Each row below holds a small network's activations on one input, seen along a few directions.
In each table, some parts of the input vary, and every possible input appears once, in random order.
A made-up example of a description, with smaller parts first: one of 2 separate values, together with either a single point or one of 11 places around a ring or (one of 4 places along a line, together with one of 8 places around a ring).
Shared parts are said once, and a part with two or three values counts as separate values.
(in the rows, 128 means zero)

Rows:
R1: [125 183 145 143  57 168 176 112  87 110 167  98 158  62  82]
R2: [123 105 126 111 152  66 101 124 173 132 126 176  69 152 135]
R3: [ 98  47  76 135 132 197 157 199 124 142 110  95 193 156 157]
R4: [134 113 149 130 146  84  71  69 157 145  87 144  88 106 120]
R5: [136 108 144 106 128  51 109 109  94 118 161 177  51 156 133]
R6: [127 127 163 165 120  74 100  73  88 110 108 143  43 104  98]
R7: [140 103 137  94 177  93 100 109 188 138  69 142 100 148 130]
R8: [145 163 130 165 108 183 142 139 123 120 148 103 201  81  88]
R9: [116 162 103 122 130 177 145 187 108 123 171 114 180  99 124]
R10: [102 172 114 106  91 164 159 149  70  83 197 124 166 100 122]
R11: [165 109 130 123 153  89 149  82 186 182  54 143  78 246 243]
R12: [126 145 119 136 143 191 128 183 138 134 139  74 208 126 104]
Question: What is each input in this table made of?
Answer: one of 2 separate values, together with either a single point or one of 5 places around a ring
Question: Changing only the choice among 2 separate values turns R8 into R4. The same change can be made to R3. Which row results?
Answer: R11
Question: A walk changes only the place on the ring of 5. It starts at R4 and steps to R6. List the rest of the walk in order.
Answer: R5, R2, R7
Question: Change only the choice among 2 separate values in R5. List by row number the other rows that result.
Answer: R10

Rows:
R13: [108 131  99 135  96 191 177 170  92 121 159 103 184 124 145]
R14: [124 171 157 124 102  96 117  90 104  96 157 147  90  65  73]
R15: [145 117 155 141 146  60  99  78 139 138  92 157  47 154 140]
R16: [147 154 168 136 112  69 104  56 123 122 124 155  65 104 107]
R17: [135 124 122 159 151 204 114 151 180 152  77  67 220  89  91]
R18: [113 174 141 133 100 128 116 129  66  88 193 133 128  59  72]
R19: [113 147 120 139  89 172 157 167  73  99 190 109 174  88  87]
R20: [130  74 132 111 157  70 103  99 154 146  79 154  60 179 164]
R21: [126 129 102 110 134 177 163 171 132 135 132 104 183 168 168]
R22: [132  78 109 107 164 100 120 132 173 152  92 154 105 192 184]
R23: [134 109 104 112 157 142 140 165 172 157 112 124 151 186 176]
Question: What is each input in this table made of?
Answer: either a single point or one of 10 places around a ring
